Each row below holds a small network's activations on one input, seen along a few directions.
Each table varies a few parts of the input and shows all the possible inputs, shuffled.
A made-up example of a description, with smaller parts first: one of 8 places around a ring, together with either a single point or one of 9 places around a ring or (one of 3 separate values, together with one of 4 places along a line).
Shared parts are said once, and a part with two or three values counts as separate values.

Other details of the inputs vary at random and push rows far along two fixed directions, the same in every table; ignore that.

Table:
R1: [-75 -90  47 -55  54 -13  20  72  45   3 -25  -2]
R2: [ 65  -4  65  -2 -32  30 -86 -39  10  47   4  14]
R3: [-37 -10  22 -11  12  -9  -6  26  14  13  -3  -4]
R4: [ 67   3  63   7 -33  35 -83 -25  12  56   2  10]
R5: [ 38  52 -55  24 -28  13  16 -53 -28 -28 -15  -6]
R6: [ 37  49 -55  28 -26  14  17 -57 -26 -22 -11  -4]
R7: [-56   8 -48  -2  25 -17  66  22 -18 -55  18   0]
R8: [  5  -9  16  -3  -4 -13 -17  -8   2  12   7   6]
R9: [  3 -78  59 -39  22   1 -24  35  37  32 -24   6]
R10: [ 53  -7  46  -2 -23   6 -67 -32   9  43   1   6]
R11: [-40 -19  23 -15  14 -13  -6   9  13   6   2   2]
R12: [-30 -31  62 -15  10  -4 -40  23  30  45   1   2]
R13: [ 48  -2  31   3 -23   5 -51 -35   4  37   3  10]
R14: [-43 -16   5 -11  23 -27  17  44   7  -1  10  -5]
R15: [-53   9 -54  -6  22 -38  68  26 -19 -53   9  -5]
R16: [-30 -32  62 -20  14  -5 -41  28  31  43   0  -3]
R17: [-57   7 -47  -1  24 -18  67  24 -18 -58  17  -1]
R18: [ -3   5  -2   1  -1 -13   2  15  -2   5   3  -2]
R19: [-14   6  -1   5   1   1   1   2   5  10  -3  -3]
R20: [-29 -15  24  -5  13  -2  -3  31  10   7  16   4]
R21: [-50  13 -56   8  21 -32  70  34 -16 -40   9  -7]
R22: [ 75  73 -81  43 -38  30  26 -70 -47 -47  -3  -6]
R23: [-32  12 -44   8  14 -24  50  24 -13 -25   8  -5]
R24: [ 65  47 -32  36 -34  33  -6 -44 -22  -1   2   1]
R25: [ 58  26   5  21 -27  30 -33 -28  -7  16   2   0]
R26: [ 38  50 -57  26 -24  14  17 -54 -27 -28 -13 -10]
R27: [ -5 -46   4 -22  23  16  24  30  15 -18 -20   2]
Description of these inputs: one of 3 separate values, together with either a single point or (one of 2 separate values, together with one of 4 places along a line).
- Which other rows agree with R2 in the choice among 3 separate values? List them by row number. => R4, R7, R17, R20, R22, R24, R25, R27
- Which other rows does R12 become when the place on the line of 4 takes its other values? List them by row number. => R3, R16, R19

Table:
R28: [ 57  15  54 -12 -48 -10 -86 -61   2  45 -13   8]
R29: [-45 -30   9 -19  29 -38   2  15   3 -11  48  12]
R30: [-42 -31  27   0  17  -1  22  45  -1  -8  31  30]
R31: [-40 -34  22   6  33  -1  19  38  -1  -7  44  11]
R32: [-35 -55  61   1  26  -1 -38  45  44  70  -1  -3]
R33: [ 55  68 -68  29 -34  41  36  -1 -39 -32 -15  -9]
R34: [ 77  -1  45  21 -39  51 -56 -10   8  74  -2  25]
R35: [ 24  74 -68  25 -34   7  25 -49 -32 -27 -42 -16]
R36: [ -9 -63 -39 -31  43  11  88  26  -5 -90 -21   6]
R37: [ 63  24 -24  36 -41   6  -9 -16   2  33 -24   2]
R38: [-22 -13  13 -23  15 -17  16  78   4   5   5   2]
R39: [-63  16 -47  12  16  -2  71  52   8 -33 -18 -11]
R40: [-33 -16   2  -5  29 -32   5  59  18  10  -8 -27]
R41: [ 44  18  58 -11 -49  16 -88 -62   2  40 -17   4]
R42: [-66  13 -43 -14  33 -18  42  19 -26 -73  32 -10]
R43: [ 62  -2  38  31 -41  36 -61 -21  20  77 -27  15]
R44: [-75  22 -48  -4  34 -31  52  18  -9 -37 -17 -34]
R45: [-70 -10  20 -28  24 -28  -7   5   3 -13   9 -22]
R46: [ 56  50 -80  54 -15  39  48 -20 -35 -12   6  -8]
R47: [ 31  55 -70  25 -44 -22  32 -72 -35 -27  -6   4]
R48: [-60 -48  77 -30   4 -23 -43   0  27  50   8  24]
R49: [  18 -110   64  -61   34   30  -13   47   47   23  -38    8]
R50: [ 48  51 -71  26 -38  -5  26 -56 -41 -42  19  23]
R51: [-68  16 -38 -21  17 -18  46  26 -26 -74  20   9]
R52: [ 95  -2  38  20 -27  28 -62 -13  12  74  14   1]
R53: [ 18  67 -67  32 -23  14  26 -82 -28 -40   0 -19]
R54: [ 32  45 -15  28 -18  22 -20 -64   3  21 -22 -18]
R55: [ 50  37 -20  42 -21  41 -15 -26   9  20 -19 -22]
R56: [ 81   7  63  12 -26  47 -84 -26  -4  29  20  -2]
R57: [ 33  50 -69  34 -33  18  28 -62 -44 -41  15  29]
R58: [-38  -2 -38   6  15 -30  76  48 -21 -54  34  17]
R59: [ 41  37  -1  11 -36  36 -30 -56 -12 -12  15  26]
R60: [ 80  -3  31  30 -29  13 -68 -24  24  78 -11  -9]
R61: [-77  -8  25 -26   9 -19   8   4  16  -8   4   6]
R62: [-11 -86   0 -38  35   9  35  36  38 -18 -63 -10]
R63: [ 51  42 -19  17 -19 -14 -30 -53 -10  21 -26 -23]
R64: [ 20  53 -74  40 -23   2  30 -85 -38 -25   2  -9]
R65: [-12 -59  80 -15  24 -17 -39  43  24  36  49  13]
R66: [-61 -16  19 -19  33  -3  -2  13  10 -23  42   7]
R67: [-56  15 -53  10  30 -11  56  55  -4 -37 -13 -38]
R68: [ 97   9  43   8 -24  28 -75  -4   5  61   3 -10]
R69: [-10 -47  85 -26  27 -17 -51  52  17  23  39   2]
R70: [-69  -3 -50   4  36 -20  58   7 -23 -53  42  10]
R71: [ 29  46  -9  21 -34  22 -16 -55   3  20 -34   0]
R72: [-79   8 -50   6  19 -32  71  13  -7 -18 -19   4]
R73: [-68 -21   5  -1  34 -27  14   9  16  26  -5  -7]
R74: [  -4 -114   70  -74   35   11  -34    0   38   -6  -19   25]
R75: [ 35  54 -76  32 -27 -22  29 -80 -35 -27   6 -14]
R76: [ 49  31 -25  28 -22 -13 -18 -62  -3  34 -16 -12]
R77: [ -19 -107   71  -74   28   -4  -29  -16   43    9  -43    6]
R78: [-49  15 -48   8  36  13  74  57  -4 -37  19 -19]
R79: [-48 -10  11 -10  11  -5   8  64  17   4 -23 -13]
R80: [-30 -41  79 -49  10 -31 -61  31  17  19  26  27]
R81: [ 61  18  46  -3 -40  -7 -79 -45  11  63 -36   2]
R82: [ 77  31   6  17 -36  13 -24 -16 -27 -10  11  14]
R83: [-42 -44  67 -28   7 -44 -38  21  39  67 -12  13]
R84: [-10 -51  68 -24   7 -10 -27  69  33  62  16  19]
R85: [-51  17 -43   2  19  13  78  64  -5 -38   7   0]
R86: [-30 -42  93 -22  12  18 -38  48  30  22  30  26]
R87: [-57 -13  16 -30  25 -55  -5   7   2  -8  12 -18]
R88: [-35 -14   7 -12  12 -32  10  66  16   9 -19  -9]
R89: [ 64  33 -10   7 -21   0 -44 -54 -26 -12  22   1]
R90: [-37 -52 -53 -39  42 -14  82  -3   9 -57 -69 -13]
R91: [ 53  62 -52  32 -33  33  29 -20 -48 -59   6   3]
R92: [-53   9 -33  11  36   5  68  38 -14 -65  40  -7]
R93: [ 69  39 -14  22 -21  47 -21  -6 -16  12  -1 -21]
- The inputs of R63 and R40 match in every part but one. If R90 is changed in the same way as R63 into R40, which row does it become? => R62
- What do these inputs look like to the network? => one of 6 places around a ring, together with either a single point or (one of 2 separate values, together with one of 5 places around a ring)
- Which other rows does R31 become when the place on the ring of 6 takes its other values? List them by row number. => R32, R46, R64, R70, R73
- Which other rows does R58 become when the choice among 2 separate values takes its other values? List them by row number. => R65
- Which other rows does R88 become when the place on the ring of 5 takes its other values? List them by row number. => R37, R39, R43, R79
- Which other rows does R55 become when the place on the ring of 6 takes its other values? List them by row number. => R53, R54, R66, R78, R92
- Which other rows does R47 become when the choice among 2 separate values takes its other values? List them by row number. => R75

Table:
R94: [ 11  14   7  10  -7   9 -11  10  -4   5  10  -2]
R95: [  3  16   1   9 -10   0  -7  -2  -3   7   0  -1]
R96: [ 18  -6  -1   1  -5   4  -1  -1   2   9 -11   2]
R97: [-37  47 -91  20   9 -14  78  -7 -32 -63   2 -14]
R98: [-41 -32  13 -29  24 -21  13  27  11 -11  -4  -1]
R99: [ 17   0  -4   1  -6   5   2   1   2   5 -13  -1]
R100: [ 9 10  6 11 -5 11 -7  4 -5  5 16  3]
R101: [  4   5   2  -3  -6 -11 -11 -16  -6   1   5   4]
R102: [ -6  17 -62   9   7  -9  53  -7 -18 -39 -12 -11]
R103: [  0   8   5   6  -4   0 -11 -18  -1   9   5  -1]
R104: [-48 -29  12 -21  26  -9  12  26  16  -3  -5  -4]
R105: [  4  11   2   3  -5  -7 -12 -11  -1  10   1  -6]
R106: [24 -7  1  6 -1 14  0  7  1  2  3  4]
R107: [ 14   0   2   2  -7   9  -3   0   4   5 -15  -1]
R108: [ 11  -2   2   1  -6  14  -4  -4   5   8 -12   2]
R109: [-14  32 -54   6   0 -18  43 -11 -25 -43   3  -7]
R110: [25 -5  0  3 -1 12 -1 10 -1  4 -1  1]
R111: [ 7 14 -2  7 -9 -4 -5 -1 -3 10  2 -1]
R112: [-45 -31  17 -28  23 -17  10  26  12 -13  -6  -1]
R113: [-29 -28  20 -25  15  -5  -3  10  13  -3  -5   3]
R114: [-42 -30  11 -22  26 -19  13  31  16  -1  -6  -7]
R115: [ 15 -10   0  -9  -3  -2  -5 -15  -1  -2 -10   3]
R116: [-41 -39  15 -26  24 -20  12  21  12 -11   1   5]
R117: [15 12  4  8 -6  4 -9 11 -4  8 12 -2]
R118: [ 10  -2   2  -1  -2   6  -7 -10   5   2 -16  -7]
R119: [ 1 14  2  7 -9  5 -9 -6 -1 10  3  3]
R120: [13  7  4 12 -5  6 -8  6 -4  6 17  4]
R121: [21  0  4  4 -3 17 -4 11  1  0 -5 -2]
R122: [16 10  2 10 -6  3 -8  8 -6  8 14  1]
R123: [ 6  7  2 10 -9 -3 -7 -6 -1 11  7  6]
R124: [ 10  -9   4  -7  -3   7  -5 -21   0  -5  -8   4]
R125: [  2   8  -2   8  -4  -6  -7 -16  -2   6   6   0]
R126: [-24 -28  21 -13  14  -1   3  22  15   9  -3   5]
R127: [  4   3   4   0  -6  -8 -12 -20  -4   0   8   6]
R128: [  8  14   4   9  -6  13 -10   5  -4   5  13   1]
R129: [  1  10   6  -2  -8  -5 -14 -16  -4  -3   1   0]
R130: [  9  -7   2   0  -1   9  -4 -16   4   4 -10  -2]
R131: [-55 -13  16 -14  22 -23   5  28  10  -1   6  -6]
R132: [19 -1  1  3 -2 22 -3  7  1  1 -2  1]
R133: [ 8  9  2  7 -9 -5 -9 -2 -3 14  4  3]
R134: [25 -2  1  2 -2 13 -1 12  1  3 -3 -2]
R135: [17 -8  1  4 -5  6 -1 -5  4  8 -8  5]
R136: [  1   6   8  -1  -7  -2 -13 -23  -4   0   7   5]
R137: [  5   8   1   4  -5  -8 -13 -13  -2  12   3  -3]
R138: [19 -5  3  5 -1 20  1  6  0  1  2  2]
R139: [ 13  -9  -1   1  -1   3  -4 -15   4   4  -9  -1]
R140: [ 2 10  5  9 -8  3 -7 -7 -2 11  6  5]
R141: [ -3   9   4  -4  -6  -1 -13 -19  -3  -2   4   3]
- What do these inputs look like to the network? => one of 2 separate values, together with one of 4 places along a line, together with one of 6 places around a ring
- The inputs of R113 and R132 match in every part but the place on the line of 4. If R129 is changed in the same way as R113 into R132, which row does it become? => R94
- Which other rows does R113 become when the place on the ring of 6 takes its other values? List them by row number. => R98, R112, R115, R116, R124
- Start at R140 and move only the place on the ring of 6, one step at a time. The first step leads to R119. Which rows follow, in order? => R95, R111, R133, R123
- Which other rows does R114 become when the place on the line of 4 takes its other values? List them by row number. => R98, R99, R134
- Which other rows does R127 become when the choice among 2 separate values takes its other values? List them by row number. => R116
- Which other rows does R122 become when the choice among 2 separate values takes its other values? List them by row number. => R110
